Each row below holds a small network's activations on one input, seen along a few directions.
In each table, some parts of the input vary, and every possible input appears once, in random order.
Descriptions start from the smaller parts, as in this example, which fits no table here: values(2) and (point or ring(11) or (ring(5) and line(6))).
Shared parts are said once, and a part with two or three values counts as separate values.

Other details of the inputs vary at random and push rows far along two fixed directions, the same in every table; ignore that.

A family of inputs:
x1: [-0.90  2.11 -2.59 -1.14  1.43  2.49 -0.53  1.54 -1.31 -1.12  1.32]
x2: [-0.22  3.34 -0.64 -1.64  2.11  1.70 -0.47  2.96 -1.18 -0.52 -0.17]
x3: [-2.15  1.72 -2.11  0.36  1.47  2.82 -1.27  2.44 -0.08 -0.13  0.33]
x4: [ 2.11 -1.76  4.85  0.74 -1.03 -1.16 -0.47 -3.67  0.40  1.64 -0.07]
x5: [-2.60  1.07 -3.15 -1.44  1.83  1.20 -0.94  2.17  0.36  0.68 -0.55]
x6: [-0.58  1.95 -2.66 -0.60  2.36  2.37 -1.72  0.48 -0.19 -1.15 -0.29]
x7: [-2.17  1.12 -3.16 -1.46  0.91  1.40 -0.56  2.96 -0.07  0.64  0.43]
x8: [ 2.76  4.34 -5.51  8.83 -9.71 -6.98  9.29  1.69  3.61 -8.43 -8.47]
x9: [-1.57 -0.47 -2.74 -0.09  2.85  0.95  0.19  4.21 -0.36 -0.03  0.27]
x10: [ 1.84 -1.95  3.99 -1.27 -2.09 -1.90  0.53 -2.30 -0.43  1.71  0.65]
x11: [ 1.49 -4.47  2.32  0.05 -0.43 -1.42  1.00 -2.10 -0.61  0.04  1.93]
x12: [-0.62 -3.23  2.38  0.76 -1.36 -1.53 -1.02 -2.90  1.22  2.10  0.87]
x13: [-0.67 -3.17  3.23  1.12 -2.82 -0.62  0.18 -2.11 -0.49  1.86  2.36]
x14: [ 2.48 -3.46  4.47 -0.05 -0.36 -2.73  0.78 -1.01 -1.05  0.95  0.47]
x15: [ 0.08  3.42 -0.39 -0.85  2.53  2.35 -0.84  2.18 -0.36 -0.60 -0.67]
x16: [ 0.22  3.22 -1.65 -1.21  3.34  0.67 -1.08  1.45  0.32  0.24 -1.51]
x17: [ 1.73 -1.78  3.66 -0.67 -1.42 -2.36  0.53 -3.17 -0.02  1.87 -0.28]
x18: [-0.35 -3.23  2.97  1.65 -1.86 -0.63 -1.18 -3.00  0.72  1.72  0.84]
x19: [ 0.92 -2.44  3.04  0.59 -1.88  0.41 -0.46 -3.85 -0.31  0.24  2.11]
x20: [-0.91  1.69 -3.20 -2.40  1.41  1.66 -0.50  1.50 -0.55 -0.80  0.72]
x21: [-0.89  1.98 -3.11 -1.28  2.72  1.30 -1.47  0.54  0.36 -0.91 -0.28]
Description of these inputs: values(3) and (point or ring(6)).
Changing only the values(3) part turns x14 into x9. The same change can be made to x15. Which row results?
> x3
Start at x13 and move only the ring(6) part, one step at a time. The first step leads to x7. Which rows follow, in order?
> x5, x12, x18, x3

A family of inputs:
x22: [-1.66  2.24 -2.36 -3.22  4.84  3.82 -3.74  0.62 -0.03  0.64  0.83]
x23: [ 0.97 -2.37  1.24 -0.47 -0.65 -2.24  0.68 -2.19  0.36  0.98  0.35]
x24: [ 1.24  2.44  0.37  1.68 -0.87  0.00  0.57  0.55  0.21 -1.29 -1.52]
x25: [ 1.58 -0.52  2.44  1.55 -1.70 -2.31  1.70  0.00  0.43  0.52 -1.53]
x26: [ 1.16 -2.24  1.12 -0.91 -1.24 -1.33  0.29 -2.65 -0.09 -0.24  0.46]
x27: [-0.64 -3.66  1.42 -0.46 -0.56 -0.51 -0.30 -0.76 -0.39  1.61  2.16]
x28: [ 0.49 -0.63  0.90  1.60 -1.87 -1.69  0.35 -2.40  1.42  0.16 -1.47]
x29: [-3.55 -1.61  1.03 -3.83  4.54  4.24 -4.88 -0.37 -1.34  4.20  3.97]
x30: [ 1.38  0.99 -0.03  0.93  0.14 -1.69  2.07  1.90 -0.08 -1.14 -1.57]
x31: [-0.06 -0.37 -0.80  1.87 -2.45  0.30  1.50  0.02  0.34 -1.55  0.36]
x32: [ 0.20 -4.01  3.59 -0.95 -0.93 -2.33 -1.15 -3.78  0.54  2.83  0.98]
x33: [-2.20  2.46 -3.01 -5.43  6.15  4.62 -4.05  0.87 -1.39  1.01  2.34]
x34: [ 0.04 -2.29  0.13  0.78 -2.00 -0.34  1.04 -0.54 -0.58 -0.51  1.44]
x35: [-1.23 -2.75  1.20  0.86 -1.10 -0.95 -0.17 -0.17  0.44  1.28  1.08]
x36: [-0.31  0.16 -0.68  2.63 -2.47  0.20  0.94 -0.21  0.72 -0.93 -0.07]
x37: [ 0.83  2.12  0.32  1.66 -0.74 -0.38  0.70  1.11  0.43 -0.42 -2.37]
x38: [ 0.62  7.49 -7.01  1.11  1.57  0.87  3.10  7.19 -0.46 -5.21 -4.46]
x39: [ 1.15  2.54  0.13  0.60 -0.67 -0.27  1.36  0.82 -0.53 -1.96 -0.96]
What do these inputs look like to the network?
> values(3) and ring(6)
Changing only the ring(6) part turns x37 into x39. The same change can be made to x28. Which row results?
> x33
Change only the values(3) part in x30. List by row number the other rows that result.
> x23, x27
